These are the activations of a small network on made-up records, seen along a few directions, one row for each record.
After each row come some of the record's fields: C, T, Y, P, Z.
Not every record has every field; a missing one is left out.
The largest differences between rows may come from other fields.
(in the rows, 500 means zero)
Random noise pushes rows far along 9 fixed directions. That doesn't count. These rows show it; they differ only by the noise:
[436 539 520 596 487 427 487 495 536 579 467 502 567 361 425 308 590 388
 659 460 624]
[548 605 494 406 539 468 397 608 569 493 598 497 349 533 579 616 435 553
 654 572 646]
[299 575 623 475 719 419 313 375 468 522 434 580 746 375 618 695 520 499
 624 558 365]
[549 428 544 546 504 511 458 571 562 577 360 535 395 452 626 563 247 377
 301 395 426]
[367 541 664 584 533 560 487 516 459 392 637 544 786 520 457 438 632 646
 654 712 308]
[343 328 444 405 483 472 455 634 450 485 485 333 386 466 438 561 379 374
 560 223 537]
[533 524 615 490 463 501 551 595 526 496 484 427 336 519 656 515 261 434
 435 400 453]
[497 362 408 618 445 607 433 675 522 534 501 641 633 511 262 401 464 403
 588 436 637]
[304 627 621 496 596 591 467 597 343 394 607 536 799 547 431 557 447 429
 846 423 559]
[470 548 603 394 340 267 595 645 511 408 599 518 207 533 455 359 490 567
 712 347 691]
[493 511 507 534 619 274 291 297 703 682 372 613 495 273 618 518 654 565
 488 702 462]

[309 433 529 484 435 449 574 767 276 302 423 720 425 489 277 535 621 420
 448 264 524]	{C: c2, P: p2, Z: z2}
[591 488 450 678 516 553 432 467 602 587 455 797 692 444 360 438 557 491
 522 616 594]	{C: c1, P: p2, Z: z1}
[456 237 448 552 394 304 412 423 573 593 491 601 566 372 309 221 862 698
 485 602 495]	{C: c2, P: p2, Z: z1}
[474 375 307 534 565 548 457 519 467 546 324 487 487 421 387 579 494 334
 349 370 523]	{T: t3, Y: y1, Z: z2}
[329 474 579 479 456 566 622 648 291 294 636 544 609 567 275 498 696 551
 524 522 421]	{C: c2, P: p2, Z: z2}
[479 391 533 486 500 291 486 187 584 706 358 564 541 439 609 391 389 456
 604 266 630]	{C: c1, P: p2, Z: z1}
[285 408 426 341 624 353 280 663 376 439 393 684 521 360 385 795 585 516
 503 404 489]	{C: c2, Z: z2}
[518 756 606 520 480 442 650 566 515 409 556 429 320 462 553 465 610 414
 464 525 577]	{C: c2, P: p2, Z: z3}
[321 361 494 238 457 329 402 581 370 398 568 617 416 620 398 656 497 643
 690 217 624]	{C: c2, P: p2, Z: z1}
[560 507 430 623 489 355 574 287 589 710 380 531 456 442 490 323 589 325
 568 460 696]	{T: t1, Y: y2, P: p2, Z: z2}
[837 810 492 546 527 624 528 728 554 516 595 567 362 551 573 480 423 410
 498 606 758]	{T: t1, Y: y3, P: p2, Z: z1}
[251 476 535 413 452 441 464 727 296 320 642 465 561 467 211 431 624 531
 753 301 604]	{C: c1, Z: z1}
[331 457 519 244 659 490 429 471 255 408 474 502 664 612 642 823 308 468
 610 307 465]	{C: c1, Z: z2}
[511 573 676 457 405 523 713 530 385 334 660 520 573 729 549 393 365 685
 575 508 385]	{T: t3, Y: y1, Z: z2}
[439 593 760 565 425 599 665 659 395 345 553 409 462 511 666 436 362 519
 294 537 199]	{C: c2, Z: z1}
[556 320 563 625 477 636 614 384 636 587 463 468 555 563 566 459 212 445
 227 450 190]	{T: t3, Y: y1, P: p2, Z: z2}
[353 388 699 428 402 350 573 400 457 440 457 612 527 578 508 438 430 626
 525 331 344]	{C: c2, Z: z1}
[517 644 391 434 619 502 459 531 470 512 405 416 395 512 584 782 406 282
 546 340 657]	{T: t3, Y: y3, P: p2, Z: z3}
[613 378 301 525 579 799 298 493 644 625 579 450 604 544 469 592 428 505
 568 664 552]	{C: c1, Z: z1}
[776 752 552 588 490 671 561 440 579 630 555 307 444 505 778 454 339 385
 497 642 598]	{C: c1, P: p2, Z: z1}
[417 315 601 492 374 392 524 490 532 458 552 682 584 558 293 329 453 678
 628 356 462]	{C: c1, Z: z1}
[488 817 696 577 624 429 468 362 515 478 422 716 651 435 692 587 526 563
 575 684 416]	{C: c1, Z: z1}
[638 347 426 708 423 653 504 521 684 608 492 408 447 376 427 332 555 417
 284 628 381]	{C: c1, P: p2, Z: z1}
[396 418 748 383 438 451 607 368 542 412 694 227 420 587 678 409 441 728
 575 543 157]	{C: c2, Z: z1}
[566 711 524 447 443 505 536 700 448 372 478 617 283 554 552 606 310 417
 467 370 629]	{C: c1, Z: z1}
[333 499 548 522 586 489 533 331 479 531 528 143 525 353 638 369 691 465
 493 603 232]	{T: t3, Y: y2, Z: z2}
[415 525 483 519 477 620 557 611 361 389 721 357 712 492 363 303 878 657
 556 736 413]	{C: c2, P: p2, Z: z2}
[445 400 607 456 551 381 482 390 550 510 361 559 504 443 578 637 268 419
 428 293 432]	{C: c1, Z: z3}
[478 432 425 426 479 478 410 535 513 470 533 707 530 587 346 672 439 485
 721 354 685]	{C: c1, P: p2, Z: z1}
[564 559 583 636 401 491 557 611 548 460 478 688 451 440 416 402 523 561
 378 527 489]	{C: c1, P: p2, Z: z1}
[623 412 323 690 520 650 450 646 499 467 403 668 604 520 287 519 720 458
 240 639 534]	{T: t3, Y: y3, P: p2, Z: z3}
[536 400 570 514 342 516 669 484 582 428 700 542 454 697 383 381 347 609
 655 401 460]	{T: t3, Y: y1, P: p2, Z: z1}
[422 814 627 465 522 341 627 589 352 452 581 244 379 297 577 348 716 471
 594 499 516]	{T: t1, Y: y3, P: p2, Z: z2}
[513 578 384 691 539 594 499 451 500 505 555 713 882 567 267 413 635 407
 784 580 725]	{T: t3, Y: y1, P: p2, Z: z3}
[499 433 170 418 694 667 289 619 556 494 539 390 411 539 372 928 500 387
 515 504 667]	{T: t3, Y: y1, P: p2, Z: z3}
[442 404 532 439 356 301 579 482 489 425 455 700 413 559 351 469 483 459
 611 220 580]	{C: c1, P: p2, Z: z1}
[536 417 401 428 471 317 415 621 533 469 460 740 292 482 397 565 542 570
 434 440 586]	{T: t3, Y: y1, P: p2, Z: z2}
[355 567 571 407 549 470 489 622 265 325 434 579 587 498 537 625 532 488
 469 399 431]	{C: c1, Z: z1}
[439 542 653 463 543 453 472 480 386 342 571 831 813 655 403 577 534 724
 740 555 535]	{C: c1, Z: z3}
[518 491 525 441 573 329 497 384 532 586 268 628 352 391 654 663 367 360
 307 406 480]	{C: c1, Z: z2}
[558 422 320 594 619 679 286 628 539 516 500 650 731 441 340 616 590 514
 448 696 584]	{C: c1, Z: z3}
[675 346 328 719 470 706 433 600 717 577 602 568 538 577 191 404 524 448
 554 682 617]	{T: t1, Y: y2, Z: z3}

Which values does each new row have?
[554 527 684 556 531 558 518 517 508 456 512 585 560 491 600 518 411 607
 398 544 291]	{C: c1, P: p2, Z: z1}
[463 379 521 558 367 575 575 689 441 369 597 551 602 590 318 328 605 595
 437 494 411]	{C: c2, P: p2, Z: z1}
[578 470 555 484 433 461 498 649 534 423 565 607 292 486 487 567 461 651
 362 564 417]	{C: c1, P: p2, Z: z1}
[465 357 421 571 491 472 426 566 509 586 412 686 569 475 340 376 432 400
 468 350 615]	{T: t3, Y: y2, Z: z2}
[439 524 703 585 489 782 604 701 326 306 601 479 670 628 515 613 274 476
 395 453 218]	{C: c1, P: p2, Z: z1}
[492 524 643 629 326 346 657 523 442 493 502 657 525 475 323 220 459 467
 617 280 603]	{T: t1, Y: y1, P: p2, Z: z1}
[549 583 604 586 443 783 620 627 383 352 678 501 757 698 519 446 341 570
 526 632 352]	{C: c1, Z: z1}
[532 630 596 506 468 332 588 587 468 397 461 655 243 436 606 519 553 576
 298 524 405]	{T: t3, Y: y1, P: p2, Z: z2}
[346 294 437 494 435 298 591 376 603 522 427 469 339 382 358 503 531 466
 415 313 333]	{T: t3, Y: y1, P: p2, Z: z2}
[463 588 724 634 419 427 633 440 541 488 552 554 628 410 441 239 563 479
 512 500 366]	{C: c2, P: p2, Z: z1}
[575 414 595 587 328 459 834 219 546 647 406 220 524 597 566  58 392 360
 556 234 548]	{T: t3, Y: y3, Z: z3}
[664 558 476 459 418 543 448 707 533 375 644 662 277 623 512 596 506 755
 495 728 541]	{C: c1, Z: z1}
[365 638 362 602 743 834 351 671 387 468 693 386 814 520 284 673 641 380
 725 671 589]	{T: t1, Y: y2, P: p2, Z: z2}
[483 328 599 251 353 252 566 366 589 463 597 345 105 652 660 581 286 718
 564 248 477]	{C: c1, P: p2, Z: z1}
[442 295 598 472 560 535 452 307 577 542 501 501 704 585 552 571 384 575
 468 525 320]	{C: c2, Z: z3}
[650 677 609 565 553 524 405 546 587 442 539 690 443 410 670 573 672 724
 304 924 310]	{C: c1, P: p2, Z: z1}
[622 234 489 626 299 472 648 383 762 554 571 454 441 600 410 263 620 746
 382 698 188]	{T: t3, Y: y3, P: p2, Z: z2}
[773 728 470 619 561 580 438 518 647 568 510 694 500 551 654 553 418 531
 506 817 683]	{C: c1, Z: z3}
[616 636 477 638 661 555 489 140 772 776 425 392 680 451 617 470 409 293
 677 521 591]	{T: t3, Y: y3, P: p2, Z: z3}
[422 618 585 528 561 540 513 608 413 431 436 499 525 363 494 573 422 326
 442 387 519]	{C: c1, Z: z3}
[522 611 523 428 459 491 517 594 407 396 616 425 411 495 474 441 554 517
 595 507 592]	{C: c1, Z: z1}
